Here are a small network's activations along a few directions, averaged over the inputs that share one value of a field.
Related values have similar rows: they may be neighbours, one step apart, or belong to one group.
In the rows, 128 means zero.

Other fields vary at random and push rows far along two fixed directions, the same in every table; ignore that.

Pefu, 30 values:
z15: [116 166 146 105 116 153  96 118 109 126 110 129 153 104 126 127 141 138
 147 102  98]
z9: [ 97  72 124 158 105 152 168 129 147 115 162  34 126 154 147  91 100 127
 121 105 112]
z4: [157  75 118 158 139 128 142 142 150 156 157  91 103 165 145  97 127 138
 119 126 147]
z3: [ 88 115 152 127 109 187 131 119 121  95 125  75 171  93 131  79 119 136
 140  94  74]
z18: [173 151 109 128 164  87 122 131 147 164 129 173  96 155 122 173 148 133
 122 153 173]
z20: [137 142 131 119 128  89 116 122 126 131 123 163 105 130 130 150 145 119
 131 143 145]
z14: [144 161 137  99 134 115 101 125 126 137 116 169 118 116 124 159 149 133
 132 137 130]
z5: [115 108 139 128 112 126 139 119 144 120 139  94 111 153 134 139 126 130
 148 126 129]
z22: [100 164 134 111 102 141 123 115  98 118 109 138 153  90 119 126 129 112
 133 115 101]
z16: [103 166 142 104 107 160 106 115  95 115 101 115 159  85 126 120 130 129
 134 112  84]
z25: [121 142 150 101 130 138 112 123 118  87 103 167 168  96 108 142 120 134
 143 125  99]
z8: [124 103 106 148 122  98 156 137 154 139 150 104  94 162 137 135 124 113
 116 138 162]
z7: [ 99 130 160 100 116 143 127 102 127  79 108 109 180 107 114 137 113 137
 149 109  82]
z19: [124  66 119 168 121 133 173 139 133 130 166  69 104 165 139  84 120 115
 104 122 147]
z13: [107 125 132 125 103 134 124 125 120 104 132 138 130 119 114 112 122 117
 128 122 115]
z30: [128  43 121 152 111 146 141 145 138 149 167  30  91 180 163  70 139 127
 120 108 127]
z28: [158 128 106 142 174 109 127 140 145 161 138 147 115 134 127 145 129 142
 118 142 155]
z29: [191 158 108 117 157  93  96 138 129 150 117 212 106 124 115 155 148 127
 122 162 165]
z27: [159 186 137 100 169 115  89 125 114 123  89 238 164  84  97 167 128 137
 144 149 123]
z23: [134 135 122 139 144 103 143 124 140 126 120 160 123 135 112 151 112 119
 117 144 160]
z1: [ 93  92 143 131  96 177 128 128 113 114 138  52 136 125 155  72 126 123
 121  97  93]
z24: [176  91  81 185 141  84 163 161 145 187 167 147  38 191 139 122 143 112
  67 178 218]
z17: [119 169 136 109 137 145 100 120 119 130 114 131 158 105 130 150 129 144
 149 117 101]
z6: [173 150  90 154 181  96 142 149 141 185 132 191 107 149 128 150 129 133
 101 172 196]
z2: [128 135 131 121 127 126 136 127 124 104 118 163 148 116 107 135 116 118
 120 138 123]
z10: [134 189 126 115 143 123 116 123 109 146 102 168 158  84 116 155 134 131
 139 142 131]
z12: [ 76 163 142 110 105 153 130 111 107 100 100 117 174  83 121 131 117 133
 145 100  86]
z21: [123 112 139 121 111 125 118 129 127 105 126 132 119 135 136 122 130 124
 135 123 116]
z26: [112 129 118 125 105 117 133 126 121 122 131 128 112 128 126 128 131 125
 131 131 133]
z11: [129  76 141 140 130 141 142 134 153 122 148  56 120 172 150 116 116 133
 141 109 115]
Pefu is arranged as a network in which each value has 4 neighbours.
Q: Fewest steps between z29 and z5?
A: 3
Each value of Pefu is a pair of two hidden parts, and every pair occurs once (5 first parts, 6 second parts).
Q: Changing only the second part turns z3 into z25. z1 has the same second part as z3; what does that change turn z1 into?
A: z21
Q: Changing only the second part turns z18 into z5. z14 has the same second part as z18; what does that change turn z14 into?
A: z20
Q: Changing only the second part turns z22 into z15. z19 has the same second part as z22; what does that change turn z19 into?
A: z4

Ponap, 11 values:
f11: [131 122 137 118 137 125 124 123 144 126 126 109 137 138 130 141 129 138
 152 115 118]
f3: [176 203 102 130 177 103  98 137 110 177 107 236 124  96 116 170 145 134
 106 173 172]
f7: [140 193 143  80 149 108  90 111 119 106  87 215 166  83  98 185 133 140
 157 137 109]
f4: [181 115  81 167 148  89 143 160 133 198 150 151  60 165 135 124 149 113
  84 173 203]
f9: [138 100 110 156 133 101 156 137 139 131 140 144 100 145 129 130 121 110
 100 149 167]
f2: [ 87 172 148 102 107 173 111 113  86  97  96 144 194  56 116 110 121 123
 136 104  78]
f10: [ 43  69 173 118  56 184 152 105 128  50 141   8 159 137 146  74  98 125
 165  64  53]
f5: [ 95  83 148 126 103 134 149 116 147  89 143  60 127 158 139 120 113 127
 138 100 102]
f8: [130 196 146  90 137 154  72 112 101 117  87 179 177  70 120 146 137 141
 153 121  90]
f1: [140  66  89 182 121 107 181 156 156 164 180  80  61 192 135  93 120 117
  87 151 180]
f6: [148  90 130 139 139 129 132 138 143 153 151  81 103 169 145 115 142 139
 130 121 135]
Ponap is arranged as a ring.
Q: Name the neighbours of f6, in listed order.
A: f11, f8
Q: Name the neighbours of f2, in listed order.
A: f4, f1

Virud, 20 values:
b18: [134 160 129 129 126 104 146 122 116 113 108 166 124 135 114 158 122 117
 128 145 156]
b6: [ 81  95 143 107  79 156 137 121 111  98 143  33 130 124 150  60 132 133
 145  82  72]
b12: [118 164 138 107 144 143 124 113 108 102  86 173 188  50 108 152 104 138
 153 132  96]
b15: [114  85 123 143 116 131 151 132 134 126 145 118 112 155 132  95 128 111
 100 121 145]
b14: [153 123  93 163 156  96 161 156 155 165 151 162  99 161 125 133 111 136
 117 147 179]
b2: [167 130 122 126 155  96 110 120 142 132 141 164  99 164 118 177 131 126
 122 147 157]
b1: [101 165 137 123 116 150 124 118 106 128 131 105 163 102 121 138 125 134
 125 118 107]
b16: [139  97 129 114 124 126 121 148 140 132 134  80 130 142 154 115 132 155
 154 106 108]
b5: [159  97  96 145 121  89 148 150 147 191 154 119  66 169 115 129 155 109
 107 165 179]
b8: [ 81 133 134 120  95 162 126 118 127 119 130  63 145 114 156 110 114 129
 147 103  91]
b20: [182 101  88 166 165 111 151 158 148 186 152 133  71 177 121 116 145 122
  80 163 185]
b4: [116  61 139 144 118 153 154 135 148  92 149  56 144 158 145  80  97 132
 128  97  91]
b9: [ 92  88 177 106 100 175 107 110 130  91 130  61 132 134 147  97 133 151
 163  90  55]
b10: [153 154 125 121 166  96 115 123 153 145 113 149 132 132 118 170 142 141
 144 140 155]
b11: [133 167 143 108 135 113 104 123 115 107 101 218 139  94  99 151 135 126
 141 172 151]
b13: [158 123 115 147 147 122 122 145 125 159 140 163 124 131 139 114 142 125
 119 135 144]
b3: [107  86 116 139 104 109 155 135 141 122 155  79  94 158 139 123 129 110
 119 111 140]
b17: [103 202 154 104 128 171  81 104  79 110  81 174 179  68 128 137 122 126
 153 109  88]
b7: [125 203 127 105 118 122  87 106 107 104  83 230 161  54  99 168 129 116
 123 145 121]
b19: [145 126 132 143 146 137 135 124 129 139 131 115 127 138 131 135 131 126
  91 133 141]
Virud is arranged as 5 separate groups.
Q: List the group mates of b10, in the order listed.
A: b2, b16, b9
Q: List the group mates of b4, in the order listed.
A: b12, b14
Q: List the group mates of b13, in the order listed.
A: b1, b8, b20, b17, b19
Q: List the group mates of b5, in the order listed.
A: b6
